Each row below holds a small network's activations on one record, seen along a few directions.
After each row come some of the record's fields: C, W, M, L.
The largest differences between rows may come from other fields.
(in the rows, 500 means zero)
Random noise pushes rows far along 21 fixed directions. That doesn't count. These rows show it; they differ only by the noise:
[585 356 527 415 494 530 476 131 395 321 494 325 497 398 631 710 560 505
 491 353 628 460 514 468 524 566 450 532 349 638 576 544 489 554 402 433
 466 317 752 669 515]
[553 443 400 455 461 630 355 592 595 493 373 734 598 339 488 498 575 478
 446 526 790 375 442 555 439 424 555 494 312 428 536 433 651 442 516 549
 621 317 319 519 246]
[350 311 450 235 623 659 605 438 447 390 251 374 521 487 555 572 556 547
 646 522 595 560 214 560 461 413 204 556 374 686 420 488 512 405 286 474
 564 445 463 604 571]
[331 492 550 417 488 464 560 473 551 469 470 464 405 471 653 641 415 559
 409 477 568 439 426 402 466 601 672 461 353 473 435 594 412 515 479 411
 327 504 573 564 515]
[712 469 485 445 592 424 493 503 615 428 534 583 649 491 429 602 570 713
 473 502 408 355 581 586 645 397 319 625 637 494 595 521 504 585 760 627
 571 422 446 359 545]
[417 614 529 516 690 365 460 562 821 449 374 245 429 567 507 332 386 537
 692 603 526 338 485 617 583 596 591 574 430 345 199 398 339 564 458 302
 682 565 327 510 425]
[503 419 371 809 508 499 388 554 733 545 406 484 532 515 342 450 583 426
 496 478 511 541 476 578 425 542 580 499 506 453 537 369 464 545 311 541
 736 341 277 640 445]
[788 519 720 421 619 309 525  87 488 775 697 296 426 604 499 591 623 526
 685 673 324 680 416 559 492 364 404 615 535 465 507 425 202 468 834 629
 617 683 593 469 671]
[485 267 511 624 492 591 328 547 411 451 486 617 654 448 505 598 614 537
 532 531 499 427 308 701 606 403 487 499 389 661 677 491 491 425 384 485
 519 647 563 584 649]
[519 463 348 530 603 553 355 722 585 388 453 562 468 415 514 323 450 386
 598 503 491 361 731 540 621 556 433 633 577 504 395 247 527 587 588 458
 755 408 689 513 422]
[449 658 703 333 798 473 579 584 504 675 544 356 485 423 594 539 483 291
 869 607 554 773  76 532 279 366 638 521 304 381 371 434 475 534 587 304
 573 617 459 455 394]
[471 515 499 623 345 336 472 302 555 502 659 218 799 682 349 313 602 396
 658 514 503 446 681 364 393 538 257 538 567 417 524 565 685 558 356 722
 625 544 538 340 742]
[394 539 394 632 478 606 447 504 572 433 228 485 567 370 572 430 422 501
 530 494 544 335 792 554 542 590 464 422 509 495 492 445 243 470 382 630
 682 498 519 541 598]
[377 767 523 347 609 579 667 553 713 554 649 489 737 698 483 583 409 512
 804 696 474 565 394 605 347 418 406 378 584 458 301 645 503 512 605 646
 421 468 617 536 509]
[390 527 431 544 520 641 441 715 202 502 264 549 406 460 505 221 393 351
 546 441 632 618 552 464 600 593 394 454 467 462 577 428 508 469 334 434
 553 597 427 467 546]
[466 306 548 548 567 470 364 512 589 558 342 471 593 562 370 476 426 514
 365 777 484 373 573 486 442 415 518 556 642 363 642 437 613 575 419 368
 462 601 550 499 600]
[319 315 538 316 492 673 658 550 646 508 644 642 573 378 522 406 406 459
 627 365 499 429 374 533 404 327 354 413 601 568 440 524 624 438 462 457
 654 339 412 358 456]
[450 624 362 634 470 499 400 409 520 302 553 392 504 857 516 509 628 591
 779 479 524 585 364 646 586 570 322 462 486 847 478 556 616 618 390 386
 274 344 573 596 420]
[478 531 627 548 387 388 518 702 418 502 695 630 419 387 514 350 540 524
 546 387 436 457 348 599 666 426 644 496 338 672 375 511 663 353 440 340
 484 729 394 433 402]
[471 515 571 417 624 526 548 539 664 693 606 523 644 389 377 474 500 377
 623 655 401 486 430 431 242 222 527 494 607 482 430 404 678 500 649 404
 727 462 451 431 405]
[524 312 412 434 663 719 333 356 392 519 595 467 461 596 466 526 502 442
 515 560 527 496 268 635 668 541 520 485 322 588 434 391 350 371 649 347
 528 522 549 707 568]
[312 289 683 489 480 356 480 627 707 685 670 572 236 618 680 482 435 501
 601 698 409 562 200 561 429 456 694 596 491 528 392 424 421 512 449 305
 393 719 672 536 517]
[554 569 445 708 604 452 473 732 474 610 714 615 372 587 415 490 502 447
 456 450 291 727 355 480 540 531 703 520 566 612 539 444 566 602 662 297
 370 481 430 491 418]

[357 501 528 231 626 620 634 348 311 400 266 498 256 554 477 686 524 707
 538 379 460 497 285 562 659 345 268 332 536 682 490 501 361 392 642 395
 464 425 423 638 505] => C: c6 / W: w1 / M: m6 / L: l1
[476 524 583 621 562 580 397 737 427 625 697 636 662 322 495 589 384 520
 415 557 493 276 343 424 560 435 828 452 445 468 529 681 494 505 554 251
 724 705 530 742 563] => C: c3 / W: w1 / M: m6 / L: l6
[578 547 449 515 466 394 671 534 566 537 610 377 727 313 363 546 546 581
 309 361 502 415 469 259 413 541 565 595 409 434 442 678 632 479 491 578
 703 408 170 388 539] => C: c2 / W: w1 / M: m6 / L: l1
[358 664 622 422 470 303 616 354 667 442 364 493 483 755 367 796 618 755
 435 576 431 486 391 544 401 336 486 297 602 445 595 597 572 556 651 565
  98 420 363 408 451] => C: c6 / W: w2 / M: m5 / L: l1
[211 469 568 518 548 442 475 762 623 511 778 617 463 479 491 581 473 337
 569 333 448 411 290 422 442 510 756 409 435 314 417 439 517 559 672 422
 595 505 631 542 520] => C: c6 / W: w1 / M: m5 / L: l1
[632 411 618 465 486 670 539 305 651 528 411 598 585 243 477 586 521 390
 541 574 563 520 536 775 311 243 592 372 507 556 522 388 582 366 315 488
 570 342 496 591 238] => C: c5 / W: w2 / M: m5 / L: l1
[537 463 592 480 619 675 419 482 201 671 519 580 599 423 511 665 411 323
 432 652 524 688 425 451 395 462 641 398 481 370 760 528 434 490 617 478
 358 629 752 574 651] => C: c1 / W: w2 / M: m5 / L: l1
[365 244 579 687 548 485 152 290 488 422 359 427 455 164 762 656 610 292
 583 390 533 240 614 495 464 519 746 508 292 455 699 188 122 583 613 394
 748 572 840 487 635] => C: c4 / W: w5 / M: m5 / L: l1
[496 474 306 632 653 577 337 643 280 259 396 398 623 517 397 426 627 469
 530 381 360 448 482 581 739 543 395 549 430 731 554 379 567 501 544 362
 468 588 401 378 623] => C: c6 / W: w1 / M: m5 / L: l6
[590 394 544 699 733 335 218 426 611 392 368 365 513 428 630 696 631 659
 568 602 220 303 560 587 570 414 601 703 564 722 688 309 282 746 761 190
 477 619 585 313 602] => C: c1 / W: w1 / M: m5 / L: l1
[572 491 655 416 649 384 594 599 695 566 320 622 341 459 436 540 420 651
 442 533 447 491 465 648 548 364 526 489 681 229 575 439 370 548 631 502
 517 498 264 381 407] => C: c6 / W: w2 / M: m5 / L: l6
[531 351 613 642 489 361 650 269 680 561 733 230 653 400 310 425 495 460
 448 405 250 481 480 438 369 381 623 482 611 588 464 560 710 470 292 301
 576 524 300 333 546] => C: c6 / W: w1 / M: m6 / L: l6
[485 391 335 392 482 752 408 659 533 566 403 697 642 295 714 289 437 517
 529 714 567 435 485 510 375 406 499 639 378 854 414 495 635 394 446 305
 457 564 340 267 335] => C: c1 / W: w2 / M: m5 / L: l6
[861 540 448 546 532 501 445 462 605 395 515 621 544 583 424 611 553 579
 463 560 566 567 577 872 668 549 507 524 503 396 558 423 496 500 623 722
 294 341 538 477 299] => C: c2 / W: w2 / M: m6 / L: l6
[482 231 630 349 610 442 554 435 608 757 666 446 543 827 325 535 306 625
 243 860 224 454 471 445 523 457 442 611 804 206 556 576 353 492 737 563
 335 798 565 436 924] => C: c1 / W: w1 / M: m5 / L: l6
[436 683 639 618 543 382 496 299 549 483 328 424 139 617 520 577 465 596
 582 348 476 504 562 422 488 437 494 332 772 411 701 465 311 741 626 303
 517 262 404 519 378] => C: c1 / W: w5 / M: m5 / L: l1
[502 481 615 651 591 403 542 579 484 443 391 374 460 310 693 377 382 446
 626 346 447 626 559 464 437 528 542 596 613 577 669 530 486 737 249 199
 505 506 428 240 499] => C: c5 / W: w2 / M: m5 / L: l1
[702 636 403 575 530 518 334 662 464 605 331 512 530 513 432 326 423 398
 383 702 771 536 667 490 551 723 588 631 367 157 455 442 427 514 429 650
 659 572 430 672 455] => C: c3 / W: w2 / M: m5 / L: l1
[575 614 540 343 522 479 496 570 547 713 440 516 564 758 475 343 515 460
 711 825 739 755 294 574 349 477 317 597 447 282 451 540 567 478 447 706
 451 600 352 441 455] => C: c6 / W: w2 / M: m5 / L: l1
[443 563 421 340 532 607 584 650 342 444 599 419 766 618 567 488 342 529
 418 605 635 507 421 359 518 701 451 574 377 442 438 810 639 525 419 511
 218 625 544 437 687] => C: c3 / W: w2 / M: m6 / L: l6
[477 219 491 522 677 717 293 425 436 518 561 509 441 533 242 414 487 236
 542 550 390 458 444 671 569 324 519 376 635 445 555 158 597 428 606 241
 649 469 654 632 464] => C: c1 / W: w1 / M: m6 / L: l6
[685 549 385 434 475 585 591 209 304 579 534 423 419 596 331 451 550 422
 378 418 498 718 629 446 545 583 353 440 492 472 481 443 450 361 623 717
 459 375 407 522 519] => C: c3 / W: w2 / M: m6 / L: l1
[757 510 529 250 616 506 492 451 344 468 525 398 416 380 459 470 541 400
 553 599 546 495 580 495 575 436 385 704 441 501 301 321 622 433 579 481
 756 504 770 747 390] => C: c2 / W: w2 / M: m5 / L: l6
[732 519 686 453 384 473 479 187 513 587 718 509 428 451 616 396 431 473
 434 423 671 538 514 565 491 520 713 435 349 402 525 612 532 446 525 368
 270 481 304 313 281] => C: c5 / W: w2 / M: m5 / L: l6
[345 482 307 587 486 573 385 645 539 542 739 573 515 711 554 387 669 470
 675 447 459 619  98 565 521 555 551 499 241 770 355 482 482 385 608 448
 388 571 221 358 499] => C: c6 / W: w2 / M: m5 / L: l1
[432 512 447 714 257 574 110 222 460 606 691 593 486 526 678 523 722 266
 695 541 687 381 490 458 325 442 696 342 291 647 618 344 482 475 694 478
 531 437 714 493 364] => C: c5 / W: w1 / M: m6 / L: l1
[579 727 427 502 740 476 675 563 484 495 537 190 651 447 509 637 499 476
 609 457 447 717 329 367 390 643 499 660 401 596 347 656 443 636 409 447
 639 408 404 659 547] => C: c4 / W: w2 / M: m5 / L: l1
[306 462 379 577 483 500 541 439 587 674 621 366 129 786 485 374 396 364
 465 511 444 729 391 245 325 640 608 451 650 527 409 411 508 597 507 256
 398 295 501 559 397] => C: c2 / W: w1 / M: m6 / L: l6
[611 701 429 668 102 369 469 363 502 656 430 581 517 485 588 318 608 686
 399 660 589 469 774 370 416 561 524 520 370 755 449 652 534 341 372 662
 395 646 298 389 397] => C: c1 / W: w2 / M: m6 / L: l1
[788 633 749 607 635 267 603 205 501 452 499 123 502 542 495 494 494 476
 681 436 390 741 571 656 506 528 454 555 604 428 608 533 439 688 347 407
 385 536 459 339 527] => C: c5 / W: w2 / M: m5 / L: l6
[611 562 570 301 545 351 484 434 355 501 486 481 394 572 351 539 625 401
 411 599 452 615 557 450 508 407 505 535 423 376 456 320 707 416 700 548
 284 618 664 480 430] => C: c1 / W: w2 / M: m5 / L: l1
[667 644 380 654 338 692 373 507 433 571 709 822 498 480 450 369 462 536
 500 374 630 396 621 639 732 564 555 324 486 540 480 553 373 378 659 611
 717 392 428 704 351] => C: c3 / W: w1 / M: m6 / L: l6
[584 471 407 461 573 390 535 704 659 340 713 501 452 691 480 385 399 495
 492 473 412 599 554 596 644 725 480 694 568 472 346 420 644 637 552 456
 205 415 606 316 406] => C: c4 / W: w1 / M: m5 / L: l1
[717 449 657 544 602 467 262 513 202 629 664 420 459 330 512 228 456 136
 634 387 684 513 563 369 571 552 540 632 446 130 650 348 506 620 622 373
 935 628 588 448 544] => C: c3 / W: w1 / M: m5 / L: l6
[501 274 504 365 414 514 384 528 505 528 478 713 336 469 667 514 589 518
 525 551 598 455 450 562 544 447 426 604 423 503 510 363 393 421 581 653
 574 551 694 563 505] => C: c6 / W: w2 / M: m5 / L: l6

Here are new rows. What are their fields?
[451 830 561 477 569 240 403 533 625 491 482 427 383 776 587 519 536 710
 678 542 492 327 535 406 605 544 435 533 561 332 443 543 266 711 918 500
 517 568 400 372 538] => C: c5 / W: w1 / M: m5 / L: l1
[540 549 567 477 505 456 474 611 368 348 557 647 620 477 511 702 594 515
 551 299 607 489 445 554 595 491 422 454 464 325 731 576 549 622 629 703
 443 447 623 441 566] => C: c3 / W: w2 / M: m6 / L: l1
[738 612 659 435 699 411 588 482 319 556 695 467 419 299 542 573 515 363
 707 263 477 772 381 433 482 435 524 571 498 458 584 482 524 665 674 391
 698 388 624 495 390] => C: c6 / W: w2 / M: m6 / L: l1
[567 526 554 610 286 361 441 333 679 491 531 597 440 531 511 536 619 685
 512 593 412 328 628 673 564 350 579 426 544 688 449 473 510 386 510 566
 424 572 556 520 369] => C: c6 / W: w1 / M: m6 / L: l6
[691 273 393 656 420 662 258 162 504 717 577 618 418 376 491 504 584 478
 294 626 361 301 760 499 505 389 570 491 614 675 642 248 247 368 858 509
 729 433 543 483 527] => C: c2 / W: w2 / M: m5 / L: l1
[582 335 623 573 466 465 444 321 392 390 419 367 391 463 421 401 369 499
 355 429 543 379 681 561 664 549 510 465 602 409 634 452 549 557 317 287
 478 475 564 525 500] => C: c2 / W: w2 / M: m6 / L: l6
[561 541 559 426 386 478 541 635 498 614 592 705 475 418 510 442 606 407
 635 570 500 563 512 546 392 313 400 542 562 531 453 387 647 425 544 691
 656 523 621 501 380] => C: c3 / W: w2 / M: m5 / L: l6
[588 637 559 565 552 404 558 486 496 506 395 342 465 490 548 555 473 544
 520 386 664 634 441 481 493 709 528 563 379 308 519 617 282 634 353 557
 596 430 325 623 525] => C: c2 / W: w2 / M: m5 / L: l1
[486 388 552 498 554 633 390 355 705 594 557 577 613 553 464 645 333 629
 206 824 374 245 565 643 513 446 833 384 515 489 446 544 354 377 669 309
 196 655 516 554 544] => C: c5 / W: w1 / M: m5 / L: l1
[580 312 684 574 467 375 500 298 575 604 739 456 420 330 645 614 522 384
 526 356 463 573 428 475 395 490 697 532 465 440 623 468 399 569 529 471
 541 484 646 386 520] => C: c6 / W: w1 / M: m6 / L: l1
[651 382 587 346 605 561 617 565 226 440 527 579 385 304 413 471 590 364
 570 226 441 718 391 581 614 359 312 544 528 548 561 359 610 432 509 519
 685 439 487 499 457] => C: c6 / W: w1 / M: m5 / L: l1
[853 552 545 495 671 264 542 644 770 553 499 506 437 456 432 431 544 601
 542 649 334 595 519 669 553 391 546 776 589 465 370 375 568 550 552 463
 575 557 369 416 290] => C: c1 / W: w2 / M: m5 / L: l6
[376 709 701 672 485 505 585 670 687 658 655 621 699 518 550 561 389 388
 744 535 474 652 404 634 261 421 680 303 594 296 593 661 391 582 393 620
 443 610 509 464 538] => C: c1 / W: w1 / M: m5 / L: l6
[370 510 475 470 425 626 650 586 566 580 635 387 680 461 475 332 426 340
 560 600 426 488 545 441 340 483 486 495 503 550 254 587 618 342 196 587
 631 632 550 585 617] => C: c1 / W: w2 / M: m5 / L: l6
[487 494 526 473 268 411 485 363 251 548 561 542 476 520 249 531 738 684
 201 563 304 259 485 411 640 251 516 386 399 786 434 488 741 142 677 474
 407 776 349 512 541] => C: c2 / W: w1 / M: m6 / L: l6
[335 474 386 623 402 595 374 499 552 639 637 571 456 678 514 500 429 462
 378 670 481 430 517 284 349 551 676 449 585 634 481 565 569 558 506 291
 414 453 630 709 484] => C: c3 / W: w1 / M: m5 / L: l1
[422 765 424 652 514 569 463 575 505 605 571 517 402 841 470 350 400 431
 659 595 490 719 506 581 511 648 522 362 580 477 410 526 357 537 504 507
 349 532 494 616 488] => C: c3 / W: w2 / M: m5 / L: l1
